A small network was shown many inputs. Here are its activations along a few directions, one row for each input.
Each table varies a few parts of the input and shows all the possible inputs, shuffled.
Descriptions start from the smaller parts, as in this example, which fits no table here: one of 6 places along a line, together with either a single point or (one of 2 separate values, together with one of 5 places around a ring) or one of 11 places around a ring.
Shared parts are said once, and a part with two or three values counts as separate values.
(in the rows, 128 means zero)

Other details of the inputs vary at random and push rows far along two fixed directions, the same in every table; ignore that.
These rows show it; all are for the same input, with only those details redrawn:
[132 123 120 132 128 131 111 115 113 143 132 122]
[140 171 128 146 180 119 197 242 116 120  51  95]
[132 124 120 133 128 131 111 115 113 143 132 122]
[109 134 155 136 123 124 119 152 138 106 139 144]

Rows:
R1: [115 129 154 131 126 111 133 144 151 107 142 146]
R2: [134 131 115 135 127 149 139  86 132 139 106 122]
R3: [117 135 148 125 120 127 131 146 144 101 137 155]
R4: [143 117 113 114 127 117 125 114 128 142 132 114]
R5: [111 135 157 132 122 125 125 148 137 106 137 150]
R6: [117 129 149 124 120 119 134 145 147 100 137 151]
R7: [128 122 115 134 128 136 112 116 111 143 132 123]
R8: [137 121 107 117 126 141 120 116 119 138 132 125]
R9: [135 121 115 128 132 124 127 108 120 141 131 122]
R10: [114 136 151 133 125 130 129 146 142 104 140 154]
R11: [108 130 158 130 123 112 130 145 143 107 139 143]
R12: [141 123 112 115 126 135 119 115 120 138 131 124]
R13: [132 124 120 133 128 131 111 115 113 143 132 122]
R14: [106 133 152 134 122 131 126 150 137 106 138 152]
R15: [140 120 111 120 127 121 130 108 122 139 127 123]
R16: [129 135 109 137 127 162 138  89 130 141 106 129]
R17: [129 119 121 131 129 118 117 113 118 144 132 114]
R18: [105 140 155 138 119 136 146 120 164  99 119 147]
R19: [136 122 109 116 122 143 118 121 117 137 140 120]
R20: [138 120 115 128 131 129 124 108 118 140 131 125]
R21: [145 118 113 120 127 116 130 108 125 143 128 122]
R22: [118 128 151 116 118 112 129 153 153 104 149 133]
R23: [114 130 149 116 117 117 129 153 149 101 148 134]
R24: [133 136 114 135 127 156 137  88 130 140 106 127]
R25: [163 158  94 142 189 118 199 213  93 154  38  66]
R26: [117 134 149 118 117 130 125 156 143 101 147 141]
R27: [133 123 110 130 130 143 122 111 114 141 132 132]
R28: [116 129 149 117 117 122 127 154 146  99 147 136]
R29: [141 118 111 114 126 128 122 114 122 137 131 119]
R30: [136 118 124 127 130 114 124 110 120 148 130 117]
R31: [110 129 157 131 123 118 128 147 140 105 138 145]
R32: [139 119 111 114 127 122 124 113 124 138 131 116]
R33: [138 128 117 135 129 139 142  86 138 143 105 117]
R34: [109 127 159 135 125 105 124 149 148 111 141 136]
R35: [138 122 106 123 126 141 125 111 116 140 128 132]
The inputs of R35 and R6 match in every part but one. If R27 is changed in the same way as R35 into R6, which row does it become?
> R20
What do these inputs look like to the network?
> one of 5 places along a line, together with either a single point or one of 6 places along a line
Which other rows does R13 become when the place on the line of 6 takes its other values? List them by row number.
> R3, R5, R10, R12, R26
List by row number the other rows that have the place on the line of 5 in common with R9.
> R11, R15, R17, R18, R23, R32
List by row number the other rows that have the place on the line of 5 in common with R30.
> R1, R4, R21, R22, R33, R34

Rows:
R36: [ 93  78 135  96  61 137  45  23 146 115 231 161]
R37: [149 120 103 129 137 129 125 115 100 146 123 135]
R38: [122 141 144 110 112 141 135 143 142 100 122 129]
R39: [122 116 103 134 134 135 128 106 106 148 120 123]
R40: [120 129 138 128 130 119 133 153 121 113 129 163]
R41: [129 120 103 138 139 140 134 107 118 151 130 114]
R42: [141 120 104 130 137 106 159 105 131 151 107  99]
R43: [107 132 154 142 130 115 116 157 118 121 127 137]
R44: [114 136 155 145 134 120 120 156 130 123 138 129]
R45: [149 133 106 119 126 153 134 109 123 146 106 106]
R46: [110 143 149 139 123 141 135 135 132 109 108 152]
R47: [117 147 150 142 128 148 140 134 145 112 120 144]
R48: [153 126 118 132 147  96 141 124 115 159 100  87]
R49: [138 125 117 143 140 124 112 123  95 155 115 106]
R50: [134 123  94 131 137 141 131 110 126 149 127 109]
R51: [156 117  99 108 129 131 124 120 115 146 135 122]
R52: [123 136 157 129 126 115 150 120 162 109 108 135]
R53: [120 131 148 126 124 118 116 163 136 116 138 119]
R54: [134 124 148 119 131  94 148 135 151 112 129 145]
R55: [133 129 135 101 121 119 133 161 131 103 142 140]
R56: [128 133 140 131 135 125 138 152 134 116 140 154]
R57: [121 149 144 135 124 149 135 136 155 109 119 139]
R58: [127 118 102 139 137 138 129 105 111 145 121 117]
R59: [119 138 148 138 131 121 115 159 140 119 137 125]
R60: [120 131 148 115 120 115 116 165 127 109 140 116]
R61: [115 145 149 144 124 144 134 133 137 105 110 147]
R62: [133 115  97 118 128 138 129 111 125 145 132 106]
R63: [157 126  96 121 139 133 127 120 116 151 130 125]
The inputs of R42 and R48 match in every part but one. If R58 is changed in the same way as R42 into R48, which row does it become?
> R49
What do these inputs look like to the network?
> one of 4 separate values, together with either a single point or one of 6 places along a line
Which other rows does R47 become when the choice among 4 separate values takes its other values? List them by row number.
> R41, R44, R56
List by row number the other rows that have the choice among 4 separate values in common with R45.
> R38, R46, R47, R52, R57, R61
A walk changes only the place on the line of 6. It starts at R55 and steps to R51. List the rest of the walk in order.
> R63, R56, R37, R40

Rows:
R64: [184 107  37 127 152 138 106  71  51 221 102  66]
R65: [119  96 126 125  92 131  81  27 141 139 177 161]
R66: [ 93 128 185 108  97 109 119 164 179  68 176 172]
R67: [167 108  75 113 135 117 116  83  87 180 129  88]
R68: [106 127 170 112 112 104 124 168 165  80 155 153]
R69: [142 155 102 134 158 147 190 156 133 138  63  87]
R70: [115 163 153 146 135 150 158 171 147  95  91 140]
R71: [140 149 116 143 172 116 167 204  98 140  75  87]
R72: [143  99  98 127 111 146  95  21 111 171 146 132]
R73: [112 140 162 139 135 108 134 191 141 102 129 132]
R74: [ 91 130 175 134 105 125 131 126 178  75 152 173]
R75: [142 155 114 125 161 137 172 209 112 119  90 119]
R76: [ 94  93 176 116  73 112  49  64 157 105 225 172]
R77: [130 150 129 136 155 126 165 208 115 119  96 118]
R78: [141 122 101 134 126 152 113  58 107 168 114 119]
What do these inputs look like to the network?
> either one of 6 places along a line or one of 9 places along a line

Rows:
R79: [150 123  99 122 132 135 133  99 116 153 116 111]
R80: [130 132 136 127 139 109 140 164 128 123 122 121]
R81: [138 121 115 123 123 133 127 101 128 138 129 125]
R82: [127 125 129 122 117 130 121 108 140 124 141 139]
R83: [106 123 158 130 105 135 102 107 147 104 159 164]
R84: [143 121 101 125 131 135 134  98 118 148 118 109]
R85: [120 151 143 141 156 119 156 223 127 107 113 128]
R86: [145 125  99 134 138 142 128 102 104 162 106 109]
R87: [121 136 147 132 139 104 142 177 137 111 121 128]
R88: [125 126 129 132 118 137 110 102 125 134 137 139]
R89: [126 141 133 122 144 116 153 202 119 107 112 129]
R90: [ 99 126 155 136 109 136 107 111 145 106 152 156]
R91: [142 122 101 123 132 136 132  96 120 148 119 112]
R92: [113 125 146 134 111 137 106 106 136 117 148 151]
R93: [126 155 142 126 147 122 158 218 133 104 101 110]
R94: [151 122 103 118 130 135 131  99 120 147 121 116]
R95: [132 133 136 121 135 110 144 162 129 124 123 116]
R96: [151 124 103 128 146 112 132 134 104 156 107  97]
R97: [ 99 127 156 138 109 134 111 116 145 104 150 153]
R98: [142 122 120 122 136 115 130 131 113 142 128 111]
R99: [134 120 115 123 125 134 127 101 130 139 127 125]
R100: [ 99 125 156 135 107 134 107 110 147 108 155 159]
R101: [103 124 158 134 105 135 102 107 146 106 158 162]
R102: [150 123  91 123 137 135 139  98 114 161 109 103]
What do these inputs look like to the network?
> either one of 3 separate values or one of 5 places along a line or (one of 2 separate values, together with one of 8 places along a line)
A walk changes only the place on the line of 5. It starts at R95 and steps to R98. List the rest of the walk in order.
> R80, R87, R96
Which other rows does R88 become when the choice among 2 separate values takes its other values? List them by row number.
> R82
Which other rows does R86 become when the choice among 2 separate values takes its other values? List them by row number.
> R99

Rows:
R103: [154 130 113 131 142 125 154 112 124 153 101 113]
R104: [135 132 108 141 123 148 114  82 110 153 117 132]
R105: [116 110 131 114  98 140 110  81 146 113 159 171]
R106: [133 129 107 135 131 159 111  85 121 147 121 118]
R107: [116 163 155 142 155 117 170 232 121 104  89 128]
R108: [160 121 107 120 154 106 137 137 100 162 105  96]
R109: [113 121 145 124 115 140 100 137 131 124 157 135]
R110: [101 116 152 121 101 126 115  89 163 111 162 150]
R111: [100 121 161 137 125 108 113 154 133  97 152 153]
R112: [113 142 153 125 123 136 147 139 153  95 117 126]
R113: [161 134  93 123 139 126 141 147 106 150 100  79]
R114: [128 117 117 147 124 134 119  89 123 141 130 136]
R115: [120 139 144 118 128 119 144 183 142  93 152 154]
R116: [142 117 105 114 132 107 118 125 120 148 129 102]
The inputs of R108 and R103 match in every part but one. If R109 is changed in the same way as R108 into R103, which row does it become?
> R106
What do these inputs look like to the network?
> one of 2 separate values, together with either a single point or one of 6 places around a ring
